A small network was shown many inputs. Here are its activations along a few directions, one row for each input.
Each table varies a few parts of the input and shows all the possible inputs, shuffled.
Descriptions start from the smaller parts, as in this example, which fits no table here: one of 8 places around a ring, together with either a single point or one of 9 places around a ring or (one of 3 separate values, together with one of 6 places along a line).
Shared parts are said once, and a part with two or three values counts as separate values.
In the rows, zero is written as 128.

Other details of the inputs vary at random and push rows far along three fixed directions, the same in every table; ignore that.

A family of inputs:
r1: [ 95 132 107 132 116  80 105  90  44 115 143]
r2: [182 174 181 199 151 162  98 161 129 113 159]
r3: [137 108 122  89 165  78 153 118 153 123 131]
r4: [149 153 181 168 145 133 127 142 130 121 143]
r5: [123 114 116 128 145 126 143 129 165 128 144]
r6: [125 110 148 107 102 154 163 145 186 140  89]
r7: [136 100 104  91  86 155 140 126 158 141 100]
r8: [114  81  99  62 137  70 152  87 134 140 129]
r9: [134 177 195 172 205 163 139 136 121 114 141]
r10: [158 149 194 156 178 108 127 121 138 112 168]
r11: [112 105 109  83 131  80 134  96 109 137 135]
r12: [151 143 147 156 122 151  97 182 131 124 113]
r13: [133 131 141 142 163 103 139  88 129 124 170]
r14: [157 147 128 151 107 170 100 166 129 133 121]
r15: [ 97 103 132  79 205 102 181  71 133 133 140]
r16: [135 119  87  79  82 151 150 144 152 143  86]
r17: [173 176 185 192 154 158 110 141 132 116 163]
r18: [162 107 127  71 105 162 168 136 204 149  96]
r19: [108 134 111 153 150 105 114 109 101 119 169]
r20: [ 99 149 100 143 109  91  84 112  26 120 141]
r21: [122 139 111 152  78 171 116 146 114 133 107]
r22: [ 95 137 125 149  87 159  93 166 123 126  99]
r23: [150 126 135 119 155  94 167  88 128 126 168]
r24: [175 171 190 166 167 142 109 173 155 113 133]
r25: [ 91 119 119 132 139  90 116 113 111 120 144]
r26: [147 165 143 180 135 134 111 126  91 118 161]
r27: [137 154 101 130  85 162 104 155 106 129 101]
r28: [129 126 168 138 136 136 134 131 163 128 122]
r29: [124 142 129 143 102 175 118 156 155 131 115]
r30: [ 69 117  76 135 152 117 110 107  40 120 125]
r31: [118  83  85  95  86 152 146 130 173 143  90]
r32: [175 161 152 160 189 106 126 135 139 114 169]
r33: [120 121 135 150 165  74 117 103  95 117 163]
r34: [121  93  67 106  63 155 118 144 124 139  88]
r35: [129 113 131 107 151 101 167  76 154 130 151]
r36: [132 134  91 144 136  98 104 115  76 127 156]
r37: [ 96  90 107 109 138  77 142  92 128 126 129]
r38: [166 116 137  85 133 138 181 127 194 143 127]
r39: [ 85 104 103 122 128  91 126 121 117 124 131]
r40: [ 97 109 114 105 137 174 137 138 126 135  88]
r41: [137 133 108 164  92 169  91 160 111 129 117]
r42: [ 66  97  77  92  96  89 142 103 102 139 114]
r43: [139 150 165 154 163  89 137 111  99 111 168]
r44: [145 132 151 108 148 101 157 123 142 131 140]
r45: [124 123 111  88  86 149 119 161 142 137  79]
r46: [141 111 161 112 112 158 134 150 181 137 102]
r47: [ 90 152 121 146 117 191 121 162  76 129  92]
r48: [155 140 162 100 173  95 172 123 169 123 138]
r49: [ 79 128 101 141 104  92 106  96  60 125 127]
r50: [120 103 149 115 167  79 154  88 155 126 148]
r51: [125  95 146  78 159  77 174  76 161 133 145]
r52: [162 126 149 116 126 148 154 123 170 130 130]
r53: [163 113 171 130 145 142 143 156 192 122 115]
r54: [135 105 111 103  86 167 130 132 159 143 102]
r55: [112 140 122 162 129  94  86 113  50 110 152]
r56: [ 95 153 128 167  85 160  85 167 100 122 101]
r57: [148 157 151 125 114 159 118 170 147 124  95]
r58: [ 93 130  85 142  75 165  92 149 101 129 112]
r59: [108  79  86  83 125  95 159  75 143 142 132]
r60: [180 145 162 114 157 147 150 146 194 132 132]
r61: [ 93 121 101 147 118  87  86 101  48 123 143]
r62: [133 132 110 154  91 166  92 148 107 133 119]
r63: [122 111 117  99  97 165 157 146 190 144 103]
r64: [171 176 153 173 166 127 103 147 114 118 162]
r65: [126 135  87 129  68 164  91 153  92 140 104]
Description of these inputs: one of 5 places along a line, together with either a single point or (one of 2 separate values, together with one of 6 places along a line).
Question: The inputs of r16 and r27 match in every part but the place on the line of 5. If r42 is changed in the same way as r16 into r27, which row does it become?
Answer: r56
Question: Which other rows does r50 become when the place on the line of 6 takes its other values? List them by row number.
Answer: r8, r24, r25, r55, r61
Question: Which other rows agree with r7 in the place on the line of 5? List them by row number.
Answer: r10, r11, r13, r15, r22, r28, r45, r46, r54, r58, r60, r65
Question: Which other rows agree with r36 in the place on the line of 5? List them by row number.
Answer: r3, r5, r12, r30, r31, r32, r33, r34, r37, r39, r41, r53
Question: Start at r16 and move only the place on the line of 6, one step at a time. The first step leads to r38. Which rows follow, in order?
Answer: r23, r26, r21, r63
